gasu: [141 180 129 127 123]
Navus: [145 123 148 203 126]
lak: [192 113 128 135 126]
present: [129 127] : yes
present: [145 123] : yes
present: [123 127 129 180 141] : no
present: [127 129 180 141] : no
present: [123 145] : no
present: [113 128] : yes
present: [127 123] : yes

zozeg: [118 116 158 118 144  92 139 137 151 110 105 138 138]
madu: [118 116 158 137 144  92 139 137 147 110 105 138 138]
pepu: [118 116 158 137 144  92 139 137 151 110 105 138 138]
lud: [ 84 125 176 146 122 170 203 125 196 124 136 140 116]
present: [176 146] : yes
present: [118 116 158 137 144] : yes
present: [146 176] : no
present: [118 158] : no
present: [117 158] : no
present: [122 170 203 125 195] : no

Nitav: [155 166  74 185 168 153 145]
Nok: [162 176  59 200 177 160 140]
ran: [159 150 128 124  76 149 113]
present: [155 166  74 185] : yes
present: [155 166  74 185 168] : yes
present: [159 150 128 124  76] : yes

sof: [125 141 126 121 135 112 129]
vave: [138 152  82 152 151 144 127]
Nole: [139 129 122 135 142 136 188]
tefaz: [134 136 151 151 120 126 137]
momu: [138 152  82 152  65 108 161]
kuru: [138 152  82 152  65 108 126]
Bik: [121 125 113 129 136 131 192]
Dube: [125 141 126 149 141 124 169]
present: [151 151] : yes
present: [121 135] : yes
present: [136 129] : no
present: [122 135] : yes
present: [153  82 152] : no
present: [135 151] : no
present: [108  65 152  82 152] : no

sevi: [130 183 120 102 145 180 169 107 123 109 118 125 186  98 131 130 121 111
 137 132]
Bukid: [123 103 112 118 137  91 126 124 132 172 128 128 191 107 102 141  93  90
 107 132]
sopek: [127 140 145  57  93  96 105 124 117 137 114 130 167 147 142 176 139 143
 137 136]
Beku: [124 115 136 130 157 119 134 109 116 127 134 122  66 110 114 117 107 181
 151 138]
present: [ 91 137 118] : no
present: [102 107] : no
present: [ 90  93 141 102 107] : no

pem: [137 121 131 114 149  97 119 151 136 122 144 115 121 122 110]
Zud: [128 141  64  83 129 144 120  95 132 127 116 116 107 130 137]
mafup: [ 88 114 116  80 115 130 112  64 116 125 133 129 106 128 122]
kanu: [137 121 104 114 149  97 119 151 136 122 144 115 121 122 110]
present: [127 132  95 120] : no
present: [125 116  64 112 130] : no
present: [ 97 119 151 136] : yes

bof: [134 122 125 130 132 136 122 126]
Lodo: [ 96 126 118 170 105  70 119 116]
fadon: [133 131 150 113 125 118 107 137]
kibid: [114 118 125 125 172 148 120 107]
Mar: [153 100  95 144  90 135 100 145]
zita: [112 101 117 137 131 128 113 122]
Tade: [123 137 130 123 145 102 132 144]
vila: [114 118 134  94 168 161 126  86]
tifi: [150 124 105 168 105 142 108 165]
Bobe: [138 131 129 102 136 151 142 123]
vez: [153 100  95 138  90 135 100 145]
present: [100  95 145] : no
present: [ 95 144] : yes
present: [102 145 123 130] : no
present: [118 125 125 171 148] : no
present: [142 105 168] : no

nus: [132 112 129 121]
Fot: [122 137 105 104]
Meles: [115  80 112 137]
Gedon: [143  84 127 134]
bama: [102 173 135 131]
Nisan: [136  60 144 162]
buz: [110 112 129 121]
dinub: [133 112 145 122]
ril: [127 100 109 116]
present: [135 131] : yes
present: [122 137 105 104] : yes
present: [116 109] : no
present: [135 130] : no
present: [ 60 144] : yes

